These are the activations of a small neural network, seen along a few directions. Each row is one input.
Each table varies a few parts of the input and shows all the possible inputs, shuffled.
A made-up example of a description, with smaller parts first: one of 5 places around a ring, together with either a single point or one of 11 places along a line or (one of 2 separate values, together with one of 6 places along a line).
Shared parts are said once, and a part with two or three values counts as separate values.
(in the rows, 128 means zero)

Other details of the inputs shift rows strongly along two fixed directions, in all tables alike. That doesn't count.

Table:
x1: [107 113 122 101 126 129 128 152 162 175 133 125]
x2: [127 131 131 129 151 136 127 128 124 132 128 139]
x3: [127 135 128 121 148 136 122 125 137 124 129 145]
x4: [128 135 143 129 145 127 126 128 123 142 130 132]
x5: [ 99 104  48 173  34  77 131 140 158 131 136  75]
x6: [129 135 127 123 147 138 121 126 136 125 127 147]
x7: [130 136 142 124 141 127 125 124 124 146 129 131]
x8: [160  54 218  23  29 184 186 181  68  10 109  76]
x9: [126 133 129 124 150 139 123 125 135 125 130 140]
x10: [137 133 139 124 141 128 124 121 126 145 126 135]
x11: [121 126  67 201  59  79 133 116 117  95 135  82]
x12: [127 134 140 130 149 130 130 129 121 139 132 131]
x13: [128 132 129 127 150 138 125 127 128 129 129 142]
x14: [125 131 132 127 152 134 128 127 126 131 130 137]
x15: [128 137 127 118 146 133 120 125 140 123 126 148]
x16: [129 133 127 126 149 141 122 126 133 126 128 142]
x17: [130 137 126 120 145 135 119 126 139 124 124 150]
x18: [137 135 140 124 136 131 124 117 127 149 120 136]
x19: [129 133 135 131 149 135 128 129 123 136 131 135]
x20: [132 137 141 126 140 129 124 125 122 147 128 133]
x21: [126 132 130 126 151 136 126 126 129 128 131 140]
x22: [135 133 140 123 142 126 125 121 127 144 128 133]
x23: [126 127  69 192  48  75 130 103 126 103 126  82]
x24: [130 136 142 130 143 129 125 129 121 143 129 135]
Description of these inputs: one of 2 separate values, together with either a single point or one of 11 places along a line.

Table:
x25: [129 134 144 108 147 135 125 131 130  99 130 145]
x26: [123 108 134 104 133 149 137 140 136 147 127 124]
x27: [ 96 166  68 189 207 101  95 106 176 232 142 163]
x28: [123 115 137 102 130 141 131 150 136 144 130 131]
x29: [116 122 143 102 131 137 130 151 138 139 133 129]
x30: [144 126 152 112 128 138 131 121 119 142 115 132]
x31: [116 122 146  97 134 127 130 149 141 134 136 128]
x32: [135 123 134 114 144 152 131 128 125 112 119 145]
x33: [138 137 159 109 128 131 126 127 121 134 124 133]
x34: [136 128 135 112 143 149 126 132 126 108 124 147]
x35: [121 132  89 164  90 107 125 122 129  79 132 114]
x36: [138 137 161 105 131 121 126 124 123 130 126 132]
x37: [137 129 100 163  74  96 126 114 120 115 124 103]
x38: [137 122  98 165  77 104 132 103 120 119 122  96]
x39: [136 121 133 114 146 157 132 122 126 112 122 140]
x40: [124 125 114 189 104 102 145 128  84 101 143  86]
What is each input in this table made of?
> either a single point or (one of 3 separate values, together with one of 5 places along a line)
Which other rows does x36 become when the choice among 3 separate values takes its other values? List them by row number.
> x25, x31
Which other rows does x31 become when the place on the line of 5 takes its other values? List them by row number.
> x26, x27, x28, x29

Table:
x41: [127 123 128 130 119 125 134 125 126 122 129 116]
x42: [148 138 143 142 126 134 132 117  92  80 122 130]
x43: [124 118 124 130 122 126 136 133 124 123 130 118]
x44: [126 124 130 129 116 122 132 136 123 126 132 117]
x45: [125 126 125 126 117 125 128 138 129 118 131 125]
x46: [131 122 122 127 114 130 130 124 129 125 124 122]
x47: [148 134 139 144 131 139 134 112  94  78 123 130]
x48: [128 123 125 128 112 128 129 138 126 131 128 122]
x49: [128 123 127 128 118 124 133 122 125 120 128 116]
x50: [137 127 214  36 213 191 130 159 126 160 122 182]
x51: [125 120 125 130 121 127 134 132 125 124 132 116]
x52: [124 128 127 127 115 126 127 133 130 117 130 124]
x53: [128 120 124 128 113 127 131 139 125 130 125 124]
x54: [135 124 127 126 109 123 128 127 126 126 122 124]
x55: [131 126 127 128 110 126 129 131 127 128 125 122]
x56: [125 126 133 129 115 123 132 132 123 125 131 116]
x57: [125 121 129 129 117 121 134 137 122 125 130 118]
x58: [140 129 216  34 218 197 129 147 131 158 121 182]
x59: [127 117 119 129 117 132 133 135 128 128 125 123]
x60: [134 120 122 127 114 128 130 123 129 124 122 124]
x61: [113 172  92 183 195  93  97  96 156 200 140 158]
x62: [124 123 120 128 121 129 130 134 131 116 131 124]
x63: [124 122 128 131 119 128 134 127 126 123 131 115]
x64: [123 125 122 128 120 130 129 129 132 115 129 123]
x65: [129 129 127 124 114 123 127 128 129 114 127 125]
x66: [127 119 120 129 116 132 131 134 129 129 128 122]
x67: [123 120 119 128 123 129 131 135 130 115 129 126]
x68: [108 167  83 184 193 109  97 100 162 203 139 158]
x69: [132 121 128 128 119 122 133 121 125 120 126 118]
x70: [108 176  87 181 194  99  94 101 163 193 142 163]
x71: [132 125 127 125 109 125 128 128 126 127 124 123]
x72: [128 125 122 125 119 127 129 124 132 113 127 125]
x73: [132 128 128 124 114 120 127 127 129 113 125 127]
x74: [128 125 127 128 110 128 129 133 127 129 126 121]
x75: [128 126 133 129 114 121 132 129 124 124 129 117]
x76: [130 122 122 129 114 131 131 126 129 126 125 122]
x77: [129 126 132 127 114 120 131 126 123 122 129 117]
x78: [131 124 123 126 119 125 129 123 131 112 125 126]
Changing only one part turns x49 into x77. The same change can be made to x46. Which row results?
> x71
What is each input in this table made of?
> one of 2 separate values, together with either a single point or (one of 3 separate values, together with one of 6 places along a line)
Which other rows does x72 become when the choice among 2 separate values takes its other values? List them by row number.
> x65
